A small network was shown many inputs. Here are its activations along a few directions, one row for each input.
Each table varies a few parts of the input and shows all the possible inputs, shuffled.
Descriptions start from the smaller parts, as in this example, which fits no table here: one of 4 places along a line, together with either a single point or one of 9 places around a ring or (one of 3 separate values, together with one of 5 places around a ring).
Shared parts are said once, and a part with two or three values counts as separate values.

Other details of the inputs vary at random and push rows far along two fixed directions, the same in every table; ignore that.

A family of inputs:
x1: [ 15   2 -44  -6  -5  16  10 -15  19  -7 -21  26   5 -11]
x2: [-29 -12 -35 -41  10 -11  61 -51  44 -17   1   6   1  17]
x3: [ 34  84  58 -36 -18 -44 -36   9 -60  51  52 -30  65  17]
x4: [  3  45   3 -53  -5 -29  15 -35 -14  32  28 -21  40  24]
x5: [  3 -39  69  79   4  -3 -58  62 -18  -9   4  19 -49 -29]
x6: [-12 -26  14  25  24 -10  19  -1  11 -13  -6   0 -24   8]
x7: [ -9  -6 -50 -23   8  35   9  -8  16 -12 -28 -12   2  -1]
x8: [ 35  81  61 -20 -16 -32 -33  17 -57  35  53 -18  73   4]
x9: [  4 -21 -37   7 -12  31  18  -6  28 -20 -28   4 -24   0]
x10: [-36 -16 -43 -42   9 -10  57 -62  36   2  -6  -2  -8  27]
x11: [-33 -36 -40 -17  22 -11  46 -48  48 -25 -15  -5 -48   3]
x12: [-13 -27 -53 -11   4  33  12   6  17  -8 -44 -11   7 -18]
x13: [  8   7 -45 -11  -6  19  12 -19  23 -18 -20  14  -3   0]
x14: [ 38  80  -1 -41 -21  -4 -44   7 -51  13  24 -10  73   5]
x15: [ 31  81  66 -38 -30 -37 -37  21 -63  53  57 -13  71  13]
x16: [ 15 -47  -1  67  18  21 -40  41 -13 -20 -35  29 -29 -19]
x17: [  2 -36  67  85   4   0 -58  57 -23  -8   2  15 -48 -28]
x18: [  2 -29 -23  18   1  27  -9  12   0 -24 -28  -1 -19   6]
x19: [-27 -24 -24 -10  19  -8  47 -42  39 -18  -4   1 -14  14]
x20: [  7  51   6 -47 -15 -25 -12 -26  -8  14  41 -14  35  -6]
x21: [  1   2 -47 -18 -18  31  24   6  27   7 -34  -8  14 -28]
x22: [ -3 -17 -35   9  -1  41  12   7  31 -11 -33   0 -23 -16]
x23: [  5 -42  73  75   4  -2 -51  65 -23  -6   3  20 -51 -29]
x24: [-36 -32 -35 -28  11 -10  56 -47  44  -5 -12   4 -23  26]
x25: [  0  49   2 -52  -9 -28   9 -37  -8  30  33 -20  45  25]
x26: [  4  41  15 -51  -8 -23  21 -18  -9  12  33  -1  45  10]
x27: [  9 -36  67  86  12  -5 -56  55 -26  -5   0   6 -52 -25]
x28: [-19 -39 -64  -2  -1  37  47  -9  18 -15 -13   3 -31  23]
x29: [  3 -37  75  95  13   1 -40  60 -27  -8  -3  17 -32 -11]
Description of these inputs: either a single point or (one of 2 separate values, together with one of 5 places along a line) or (one of 3 separate values, together with one of 6 places along a line).
Which other rows does x1 become when the place on the line of 5 takes its other values? List them by row number.
Answer: x9, x13, x21, x22
Which other rows does x5 become when the choice among 3 separate values takes its other values? List them by row number.
Answer: x2, x24
Which other rows does x1 become when the choice among 2 separate values takes its other values? List them by row number.
Answer: x16

A family of inputs:
x30: [-38  -4 -31 -59 -12   6  58 -29  47   1   1   6   5 -12]
x31: [ -6 -71  14  90   5  37 -12  52  29 -19 -48  21 -68 -48]
x32: [ 16   7  47  22  -4   4 -26  52 -52  20   7  -7  40   9]
x33: [  8  19 -13 -32 -16   2  12 -10 -10  -2  24  21  27  25]
x34: [-31 -13 -33 -42  11 -22  71 -68  80 -17 -10   8 -23  -7]
x35: [-10 -29 -82  -9   3  31  45 -39  50 -32 -35  31 -21  11]
x36: [-40 -48 -12  -1   7  -9  46 -23  53  -5 -11  14 -44 -16]
x37: [  3  35  42 -19 -12 -37   0  -2   3  25  31   3  25 -20]
x38: [-12 -93  38 121  39  28 -12  72  -1 -26 -51  13 -56  -6]
x39: [-25 -86  15  69  29  23 -38  38  -2 -37 -32  11 -79 -23]
x40: [ -2   9  18   1   1 -15  -2  -9  -6  10  16 -16 -21  17]
x41: [-39 -22 -54 -43   1  -5  62 -61  41   2   2 -15 -39  32]
x42: [ 32 100  57 -50 -14 -51 -78   1 -68  35  69 -26  76 -11]
x43: [-41  -7 -68 -80  14 -21  43 -81  39 -15   5 -16  -1   8]
x44: [  8 -69  31 114   5  42 -45  73 -13  -3 -44   1 -85 -14]
x45: [ 18  46 -38 -39 -23  15  -1 -17  -2  25  -3 -23  20   9]
x46: [  6 -45  77 112  10  -4 -45  48 -16  -3  -8  -2 -74   6]
x47: [ 51  94  35 -43 -35 -36 -37  -3 -63  31  62  12  82  16]
x48: [ 55 103  41 -33 -44  -7 -47  34 -35  49  34 -14  81 -45]
x49: [ 57  94  27 -30 -16 -12 -46  31 -66  50  10 -31 105  -2]
x50: [ -4  -4 -52 -33  15 -16  63 -82  47 -37  -5  32 -12  29]
x51: [ 24   6  18  24 -13   8 -19  32 -23 -13  11  26  11   3]
x52: [ 15  32  -4 -15  -7   8 -52  18 -26   4   4 -14  25 -20]
x53: [-25 -20 -57 -34  -2  18  50 -39  36 -15  -9 -16 -25  22]
x54: [ -4 -36  23  43  -5  17 -17  39 -18   4   3 -10 -47  14]
x55: [-23   8 -35 -50  24 -27  62 -65  25  10   1 -13  35  36]
x56: [-28 -71  18  51  24  17   9  36  -8  -1 -31   8 -29  16]
x57: [-31  -5 -63 -67  -9  11  85 -55  69 -15 -15   1   2 -13]
x58: [-32 -47 -38  -8  36 -17  26 -58  50 -43 -17  -3 -53  -1]
x59: [ 12  37   8 -27 -28   7 -10  12 -31  24  33 -28  21  16]
x60: [ 20   4  -3  12   4   7 -60  25 -20  -4 -26  -9  -1 -28]
x61: [ -9  -3 -76 -41   0  15  69 -61  44 -37  -8  28   5  20]
x62: [  5  13  24  -6  -3   1 -47  28 -38  -4  23 -12  13 -14]
x63: [ -7 -58  41 100  24  23 -69  73 -21 -36 -25  10 -58 -34]
x64: [-23   6 -28 -39  27 -24  56 -63  35   3 -12 -14  19  32]
x65: [ 14  43  44 -16 -32   0 -17  37 -21  20  37  -3  41 -28]
x66: [ 30  53   1 -27 -11   2 -11  11 -39  37   2 -29  75  10]
x67: [  6  18  43  12   9 -20 -15  26 -43  33  13  -7  35  14]
x68: [ 24 -25  48  71  10 -13 -38  21 -21 -15  12  44 -28   1]
x69: [ 29  31 -22   0 -13  14 -13   4  -5  -4  -7  20  22  -2]
What is each input in this table made of?
Answer: one of 5 separate values, together with one of 8 places along a line
Changing only the choice among 5 separate values turns x64 into x46. The same change can be made to x56. Which row results?
Answer: x54
Changing only the choice among 5 separate values turns x50 into x34. The same change can be made to x35. Which row results?
Answer: x31
Which other rows does x42 become when the choice among 5 separate values takes its other values? List them by row number.
Answer: x37, x40, x55, x68

A family of inputs:
x70: [  1  36   8 -36 -10 -14   7 -16 -30  19  24 -26  41  35]
x71: [  9  45  16 -34 -12 -26  12 -20  -8  18  34 -12  34   9]
x72: [11 -4 -7 19 -3 13 -8  7 -3 -4 -8 13 -2  1]
x73: [ 12  46 -16 -43 -25  12   3  10 -11  23   8 -17  49 -15]
x74: [  4  42  14 -46 -10 -24  -1 -20 -12  13  32  -4  31   6]
x75: [ 32 -11  63  91  -9  19 -68  80 -47   8  -2  19 -12 -15]
x76: [ 21  46 -13 -38 -16   2   4   0 -15  19   3  -3  54   1]
x77: [ 37 -14  58  88   0  10 -74  74 -46   2 -10  17 -22 -20]
x78: [  6 -13  -9  23  17   9 -12   8  -1 -19 -19   7 -11  -5]
x79: [ 18 -10  81  67  -2  -9 -58  62 -42   0  22  15 -21 -14]
x80: [ 11 -13  -2  29   6   6 -26  15  -8 -15 -16  12 -17  -2]
x81: [-33 -35 -20  -6  19 -15  43 -39  40  -5 -12  -3 -26   7]
x82: [ -9  18   5 -27   1 -21  14 -26  10  13  11  -9  12   6]
x83: [ 17  64  23 -50 -19 -32  -5 -16 -30  22  54  -7  56   6]
x84: [ -2 -20 -12  11  -4  25   8  23  11  -4 -28   3   1 -13]
x85: [ -8 -21 -23  10  10  20  -2   3  15 -17 -22  -6 -20 -21]
x86: [  5 -12  -4  24  -1  22   7  22   2   0 -20  14   5  -1]
x87: [  3 -22  51  59   7  -8 -16  32  -7  -2   5   6 -32  -5]
x88: [  8  31 -20 -30 -22  14  -6   3  -6  15   7 -13  21 -12]
x89: [  2 -13 -14   6 -10  22  -4  14   6  -3 -17   0  -8 -10]
x90: [-22 -25   1  -1  14 -12  14 -16  17  -8  -2   8 -22   2]
x91: [-28 -34 -19  -4  19 -13  42 -39  40  -8 -16  -1 -30   6]
x92: [ 18  -7  31  59   9  12 -40  44 -26 -11  -6  12  -5 -10]
x93: [-35 -44 -35  -9  29   9  44 -29  26  -5 -20 -12 -31  34]
x94: [ 13  50 -19 -45 -22   1 -19  -9 -12  10  16 -18  34 -10]
x95: [-29 -39 -27  -9  15  -5  48 -37  40 -24  -2  13 -35  11]
x96: [ -8  17   4 -25  -3 -14  18 -21  11   7  16  -6   5  10]
x97: [ -3  35  13 -43  -6 -32  -1 -21 -13  20  34  -8  39   2]
x98: [ 22  55   3 -38 -15   0 -25   4 -23  11  16 -17  58 -12]
x99: [-28 -37 -23  -4  14  -2  48 -35  46 -19 -13   5 -41  11]
x100: [  5 -19  -9  17  -3  19 -11  14   6  -7 -19   2 -16 -12]
x101: [ 23  57  -9 -35 -19  -6 -17 -10 -23   9  23  -2  51   9]
x102: [-33 -39 -22  -9  15  -2  39 -31  38 -23  -6  13 -38  10]
x103: [ -5  19   6 -26  -1 -16  16 -25  11   9  11  -7   6   8]
x104: [ 12 -12  -3  26  -1  13 -16  18  -8  -3 -14  12 -12  -3]
x105: [  3 -20  -6  22   0  16 -21  17   3 -16 -19   3 -19 -10]
x106: [-19 -23   1  -2  14 -17  15 -19  13  -5   0   6 -16   0]
x107: [-32 -50 -45  -7  24   4  54 -31  25 -11 -24 -10 -34  34]
x108: [ -2 -20 -21  14  -2  22  -5   9  13  -7 -19   0 -27 -18]
What is each input in this table made of?
Answer: either one of 3 separate values or (one of 2 separate values, together with one of 8 places along a line) or (one of 4 places along a line, together with one of 5 places along a line)
What sort of input is x77?
Answer: one of 4 places along a line, together with one of 5 places along a line
